Each row below holds a small network's activations on one input, seen along a few directions.
Each table varies a few parts of the input and shows all the possible inputs, shuffled.
Descriptions start from the smaller parts, as in this example, which fits no table here: one of 2 separate values, together with either a single point or one of 9 places along a line or (one of 6 places along a line, together with one of 8 places around a ring).
Shared parts are said once, and a part with two or three values counts as separate values.
In the rows, 128 means zero.

Other details of the inputs shift rows strongly along two fixed directions, in all tables alike. That doesn't count.

Table:
R1: [113 136 143 146  63 150 155 155 129 167 107 156 127 226]
R2: [ 89 117 123 112 131 135 130 136 129 136 134 139  91 143]
R3: [190 103 132 140 170 107 119 143 124 134 126 102 127  62]
R4: [ 61 146 166  75 132 114 189  61 147  77 217 188  92 235]
R5: [163 121 136 165 181 115  93 121 155 119  75  90 143  80]
R6: [121 158 159 119 152  90 151 115 190  64 191 153  97 146]
R7: [139 106 119 106 113 144 107 134  89 182  89 102 170  94]
R8: [151 116  82 141 106 139 115 131 107 161  73  82 142  58]
R9: [184 103 132 171 150 145  81 136 122 143  77  86 165  83]
R10: [128 110 103 145 151 148  97 158 110 153 100 107 150  65]
R11: [151 109 132 172 126 142  98 138 133 149  74  84 173  95]
R12: [ 97  97 145 134  45 157 136 137 140 146 127 136 127 221]
R13: [104 112 144 115 158 140 144 123 111  98 169 168  90 152]
R14: [ 65 115 131  80  38 158 162 119 129 188 126 148 122 195]
R15: [131 160 115 139 177  92 122  71 139  43 161 141 116  94]
R16: [147 177 115 130 179 110 116 131 120 155 100 128 165  91]
R17: [163 139 142 144 180  86 118 126 171 107 138 113 113  60]
R18: [ 96 139 123 103  95 131 161  94 132  75 177 154 100 187]
R19: [129 134  95 125 105 136 129 122 126 111 116 115 131 109]
R20: [126 174 135 113 209 103 110  74 166  75 158 140 141  93]
R21: [159 152 129 138 101 120 136 184 124 174 107 130 133 127]
R22: [150 145 146 137 192  66 122 117 173  51 172 144 118  95]
R23: [112 114 109 104  79 157 116 137 111 184 113 113 167 128]
R24: [120  83 142  90  21 152 164 175 123 168 137 139 109 199]
R25: [107  89 158 129  62 158 155 131 119 152 134 132 115 226]
R26: [142  99 117 134 150 153  94 154  88 155 110 107 140  77]
R27: [146 151 124 131 202  95 140  70 134  43 161 135 103 101]
R28: [118 213 125 135 161  89 156  89 135  65 170 165  97 163]
R29: [120  88 108 129 106 158  95 171  82 178  99 108 144  95]
R30: [118 134 108 136 106 150 129 187  81 191 101 134 131 140]
Description of these inputs: one of 5 separate values, together with either a single point or one of 5 places along a line.
- Changing only the choice among 5 separate values turns R13 into R4. The same change can be made to R2. Which row results? => R14
- Which other rows agree with R25 in the choice among 5 separate values? List them by row number. => R1, R5, R9, R11, R12
- Which other rows does R6 become when the place on the line of 5 takes its other values? List them by row number. => R3, R17, R22, R24
- Which other rows does R1 become when the choice among 5 separate values takes its other values? List them by row number. => R16, R21, R28, R30

Table:
R31: [141 115 121 134 103 138 126 142 118 158  99 110 141 118]
R32: [108 139 154 121 149 114 141 102 159  82 170 151 102 166]
R33: [ 91 137 121 111 122 133 144 101 123 101 157 150 106 155]
R34: [120 121 104 107 107 142 125 134 105 163 111 119 146  99]
R35: [131 103 122 131  85 152 124 155 110 181  91 110 144 129]
R36: [104 124 118 107 103 148 141 121 102 148 133 142 131 152]
R37: [142 111 121 135 101 140 119 144 118 154 103 110 146 118]
R38: [115 154 146 123 145 106 150 108 152  84 171 158  98 163]
R39: [171 145 128 158 221  98  85 115 144  92 117 103 149  50]
R40: [144 123 116 137 104 137 122 150 116 160  96 114 145 117]
R41: [107 147 143 125 125 122 143 122 145 110 150 152 112 172]
R42: [138 104 124 132 110 141 119 156 116 158 110 114 136 117]
R43: [118 135 144 121 131 116 145 117 145  94 164 149 103 159]
R44: [173 151 125 158 225  94  93 123 139  98 118 109 139  47]
R45: [118 110 135 120  88 140 142 131 130 137 130 130 123 159]
- Describe the family of inputs behind these rows. => either one of 3 separate values or (one of 2 separate values, together with one of 6 places around a ring)
- Which other rows does R45 become when the choice among 2 separate values takes its other values? List them by row number. => R32

Table:
R46: [151 180  94 140 147 115  86 150 110 154  91 113 181  68]
R47: [168 117 126 153 163 122  97 166 112 155  96 103 147  70]
R48: [177 113 119 146 146 125 106 148 124 146  91  90 156  83]
R49: [ 66 108 133  82  30 156 170 119 100 162 157 147 101 207]
R50: [125 106 128 130  78 153 129 140 125 159 102 111 138 150]
R51: [113 156 115 121 205  94 122  76 145  42 176 155  95 115]
R52: [179 119 118 148 151 120 105 155 128 145  97  92 146  70]
R53: [140 168 150 137 198  82 134 105 177  52 181 149  90 118]
R54: [127 140 151 128 144 112 141 102 156  81 157 142 115 167]
R55: [ 95 102 148 104  21 155 169 133 132 147 136 151 116 227]
R56: [ 83 122 146 128  95 145 140 132 132 136 136 145 111 182]
R57: [139 117  97 116 151 133 102 132 100 143  93  97 137  62]
R58: [118 111 126 133  75 144 130 134 132 151  98 112 135 132]
R59: [161 114 116 148 135 128 108 171 119 162 102 104 135  79]
R60: [130 158 163 141 215  93 121  93 159  53 170 153 111 140]
R61: [167 115 116 145 117 124 113 162 126 153  94 102 140  69]
R62: [163 102 118 149 135 136 104 151 113 161  85  95 160  97]
R63: [143 103 130 125  74 137 136 147 126 154 106 117 140 145]
R64: [ 92 116 150 124  88 149 139 133 127 140 135 147 118 193]
R65: [125 110 134 133  94 143 129 176 113 170 119 133 119 133]
R66: [139 111 100 113 156 144 101 131 115 151 100 115 162  59]
R67: [153 110 117 152 139 140  97 142 120 157  87  93 155  93]
R68: [150 120 113 121 158 131 103 122 100 156 108  92 161  51]
R69: [117 156 127 131 199  87 126  64 138  50 189 150 102 114]
R70: [167 111 129 149 158 127  98 157 111 152  92 102 155  85]
R71: [125 141 149 128 153 111 139 115 154  91 166 147 110 169]
R72: [115 166 147 146 206  94 122  83 176  55 171 143 100 130]
R73: [111 165 135  99 214 103 127  78 154  54 175 150 105 110]
R74: [114 119 143 120  90 135 149 148 135 140 150 146 107 184]
R75: [ 65 152 122  95  45 137 201 144 112 180 124 172 118 220]
R76: [139 160 107 128  93 153 143 128  90 184  95 147 130 148]
R77: [106 141 124 123 143 124 150  91 118  75 178 147 112 140]
R78: [ 65 102 136  79  37 167 170 117 115 170 165 165 126 204]
R79: [141 109  85 132 134 153 115 144  88 133  96 106 148  72]
R80: [142 107 129 126  75 134 138 155 127 156 111 121 131 137]
R81: [117 142 151 129 131 112 138  93 162  80 150 143 115 158]
R82: [106 148 145 132 143 117 137  98 164  83 155 137 105 154]
- Describe the family of inputs behind these rows. => either one of 3 separate values or (one of 2 separate values, together with one of 5 places along a line) or (one of 4 places along a line, together with one of 6 places along a line)
- Which other rows does R68 become when the choice among 2 separate values takes its other values? List them by row number. => R73
- Which other rows does R60 become when the place on the line of 4 takes its other values? List them by row number. => R54, R55, R62
- Which other rows does R70 become when the place on the line of 6 takes its other values? List them by row number. => R47, R56, R60, R64, R65
